Each row has a name. Each question is about the rows just above it.

fubov: [161 122  53  97  82 178 102 140 104  78 135 110 101  82 139 206 127 142
 203 111 145 168 107  77 124 123  70  78 125 145]
puf: [146 142  74 113 131 223 106 147 108 119 113 108 139 127 140 144 185 119
 210 113 142 127 101  97  60 142  68  76 147 140]
Roka: [146 142  74 113 131 223 106 147 108 119 113 108 139 127 140 144 185 119
 210 113 142 127 101  97  60 142 100 113 116 138]
Zat: [131 137 104 115 124 174 166 116 112 152 114 111 108 112  98 154 181 132
 147 129 149 138 101 121 101 156 114 128  96 148]
koz: [118 110 127 134  98  89 131 139 158  86 117 113 108 116 116 123 110 163
 151 105 133 128 132 141 134  77 111 115 123 110]
nilu: [156 132  57 105 106 207 101 145 106  96 121 106 118 103 139 178 159 132
 215 110 144 147 102  85  88 131  63  70 138 142]
Vobu: [119 132 113 109 123 170 169 120 106 150 116 107 129 116 116 144 181 125
 141 128 143 136 100 119  93 163 111 152  94 147]
zezov: [113 121 137 123 100  89 136 149 160  78 131 116  99 119 116 119 104 150
 128 114 143 141 143 138 139  71 122 126 118 113]
kesek: [ 92 118 150  97  91  92 202 124 125 117 134 103 108  99 108 140 134 141
  83 130 151 160 121 133 140 133 140 210  59 139]
The entry that follows [71]:
[122]
Whose row is [146 142  74 113 131 223 106 147 108 119 113 108 139 127 140 144 185 119
 210 113 142 127 101  97  60 142 100 113 116 138]?
Roka

Zopun: [159  75 159  76]
gilum: [169 130 130  75]
mupi: [158  74 159  75]
seg: [160 172 104 172]
liseb: [169 130 159 129]
lodif: [157  59 155 189]
tive: [129  59 130  61]
saka: [ 93 100  94 102]
Luz: [129 127 129 127]
Which row holds [169 130 130  75]?
gilum
Which value is in both tive and lodif?
[59]
Which value is in both lodif and tive?
[59]
Is [130 169] printed in one of the named rows, side by side and in this order?
no
Which value is in both Zopun and gilum?
[75]
Which value is in both Zopun and liseb?
[159]

memiv: [120 200  97  66]
Zudas: [118 200  95  64]
ful: [118  65  99  67]
Vob: [115 199  98  64]
tiku: [115 199  99  67]
fugad: [119 198  98  65]
Nosef: [119 198  95  64]
Dusu: [120 198  95  64]
Peki: [118 204  99  64]
nen: [116 204  99  65]
Fil: [120 202  97  64]
The one value in Dusu and fugad:
[198]
Is [120 200  97] printed in one of the named rows, side by side and in this order?
yes
Is [66 97] printed in one of the named rows, side by side and in this order?
no

bas: [100 147 179  91 126 222 131 115 126]
bezon: [125 130 133 124 129 138 128 127 134]
bavu: [126 129 131 126 128 134 128 127 132]
Tiri: [123 132 138 121 129 146 129 126 139]
zuz: [123 131 137 122 129 144 129 126 138]
Whose row is [123 131 137 122 129 144 129 126 138]?
zuz
Does one of the named rows hold [129 145 129] side by side, in this order?
no
The entry that follows [146]:
[129]

fiket: [177 141 107 164 149 140 142 178 121 147]
Lizel: [178 107 181 153 182 106 107 182 126 181]
zir: [206 148 140 190 144 146 149 205  92 140]
Vuti: [199 213  75 204  83 210 214 195  90  75]
Dozu: [ 78 180 108 113 106 181 179  75 196 109]
zeker: [126 141 147 196 152 139 142 106  82 147]
Does one of the named rows hold [204  75 213] side by side, in this order?
no
Whose row is [126 141 147 196 152 139 142 106  82 147]?
zeker
The row with [199 213  75 204  83 210 214 195  90  75] is
Vuti

vegi: [130 121 124 149  91 127 104 125 108 126 157 131 132 177 134 129 126 123
 155  81  98 126]
Vugem: [130 136 139 109 160 122 158 115 144 126  90 122 134  76 122 122 130 143
 109 189 151 132]
dopa: [130 126 143 129  74 133 136 129 113 127 119 127 118 143 124 130 132 108
 154 140 100 131]
Dutir: [130 136  80 114 198 114 116 120 143 113 151 122 150 120 123 130 105 161
 102  88 155 132]
Right after [90] comes
[122]
Whose row is [130 136  80 114 198 114 116 120 143 113 151 122 150 120 123 130 105 161
 102  88 155 132]?
Dutir
Whose row is [130 126 143 129  74 133 136 129 113 127 119 127 118 143 124 130 132 108
 154 140 100 131]?
dopa
Is [143 109 189] printed in one of the named rows, side by side and in this order?
yes

Peref: [ 82 101 213  83 122 107 103 153 159]
saza: [144 157  67 126 124 138 165 107 114]
Vapo: [121 150  75 219 152 162 130 121  64]
Fedup: [118  97 149  71 104 105 127 115 187]
fepo: [116 100 208  94 125 109 103 150 144]
Zefa: [135 116 108  85 109 114 136 115 169]
lut: [132 160 136 203 158 152 107 158  62]
Nevor: [142 124 177  88 131 113 113 142 149]
Fari: [147 134 209  81 144 111 105 171 150]
What comes right after [83] in the named rows?
[122]
Does one of the named rows hold [131 113 112] side by side, in this order?
no
Is [105 111 144  81 209] printed in one of the named rows, side by side and in this order?
no
Among the named rows, does one hold [113 113 142] next to each other, in this order?
yes

ren: [131  59 209  77 210 217 132 195 132]
nedof: [210  73 127 159 129 157 214 185 132]
viz: [192  73 128 158 129 158 213 186 213]
kaz: [ 50 213  64 162  62  39 106  45 106]
Whose row is [131  59 209  77 210 217 132 195 132]?
ren
The one value in kaz and viz:
[213]
Is [126 159] printed in one of the named rows, side by side and in this order?
no

fup: [ 88  85  60 128 139 154]
mari: [129  94  79 135 139 202]
vop: [133  83  96 105 136  54]
zapi: [ 88  75  71 118 134  91]
dazip: [106  76  83 112 133 124]
vul: [160  96  65  98 142  54]
fefas: [106  76  83 112 133  69]
Ratan: [183 115 116  91 149  65]
rupun: [183 115 116 132 149  65]
Does one of the named rows hold [115 117] side by side, in this order?
no
Shared by Ratan and vul:
[65]

toso: [122 105 218 115]
nobiv: [218 122 129 105]
kez: [ 88 172 217 117]
Is [122 105 218 115] printed in one of the named rows, side by side and in this order?
yes
Does one of the named rows hold [218 122] side by side, in this order?
yes
The entry that follows [129]:
[105]
Does one of the named rows hold [115 218] side by side, in this order?
no
Whose row is [218 122 129 105]?
nobiv
Where do [ 88 172 217 117] appear?
kez
Is [129 105] printed in one of the named rows, side by side and in this order?
yes

posa: [ 55 207  92 154 173 211]
Gud: [127 132 118 117 127 121]
Zovur: [135 135 126 124 119 122]
veso: [119 129 134 126 132 105]
viv: [127 134 130 129 118 117]
Whose row is [127 134 130 129 118 117]?
viv
Right after [207] comes
[92]

Zatu: [ 92 159 118 158 158 119 117]
mam: [197  89 197  91  91 197 185]
zuf: [155 110 156 110 111 155 165]
pide: [ 88 179  88 178 178  89  97]
pufa: [153  91 152 152 152 153 124]
Gid: [112 118 113 118 118 112 158]
Fanog: [126  91 128  91  91 126 184]
raka: [ 77 139  79 138 138  78 138]
seta: [113 115 114 114 114 112 161]
Gole: [139  99 140  99  99 138 176]
bom: [171 167 169 168 168 171 108]
rerer: [ 74 185  74 184 184  75  91]
Among the named rows, does one hold [ 77 139] next to each other, in this order?
yes
Among the named rows, does one hold [112 118 113 118 118] next to each other, in this order?
yes
Which value is in both mam and pufa?
[91]

bem: [ 99 103 143 105 124 186 193 130  59 130 152  85  43 163  74]
gamaf: [116 147 180 136 153 134 114 160 135  84  95 205 174 129 122]
Gemuk: [120 133 138 117 147 146 125 133 125 108 118 153 135 133 115]
mida: [114 126 103  78 170 186 128 110 116 101 124 138 108 144  88]
Patol: [117 111  70  67 156 192 143  89  94 128 150  86  69 148  84]
seka: [136 145 149 148 132 100 100 144 157 114 100 173 180 113 151]
Right after [129] comes
[122]
Does one of the named rows hold [100 173] side by side, in this order?
yes
Is [128 150  86  69 148] printed in one of the named rows, side by side and in this order?
yes
The entry that follows [95]:
[205]
The entry that follows [101]:
[124]
Right after [110] comes
[116]

pasur: [221 127  78  84 136]
Lise: [142 173  78  84 184]
naru: [ 77 183 187 127 111]
Kon: [ 77 157 127 104 127]
lako: [ 77 184 187 152 158]
What comes right after [152] in the named rows?
[158]
Right after [173] comes
[78]
Right after [157] comes
[127]
The one value in lako and Lise:
[184]
Which value is in both Lise and lako?
[184]
Shared by Kon and pasur:
[127]

binar: [158 125 142  85]
kuz: [159 156 132 103]
Botuv: [159 119  85 127]
sof: [130 173 127 104]
Legi: [ 99 117  89 106]
fege: [224 151 214 106]
fevu: [131 158 104 116]
Bok: [196 151 214 106]
The entry that follows [131]:
[158]
The one value in fege and Legi:
[106]
Is [151 214 106] printed in one of the named rows, side by side and in this order?
yes
Right after [132] comes
[103]
What comes right after [117] in the named rows?
[89]
Does one of the named rows hold [158 124 142  85] side by side, in this order?
no
Shared by binar and Botuv:
[85]

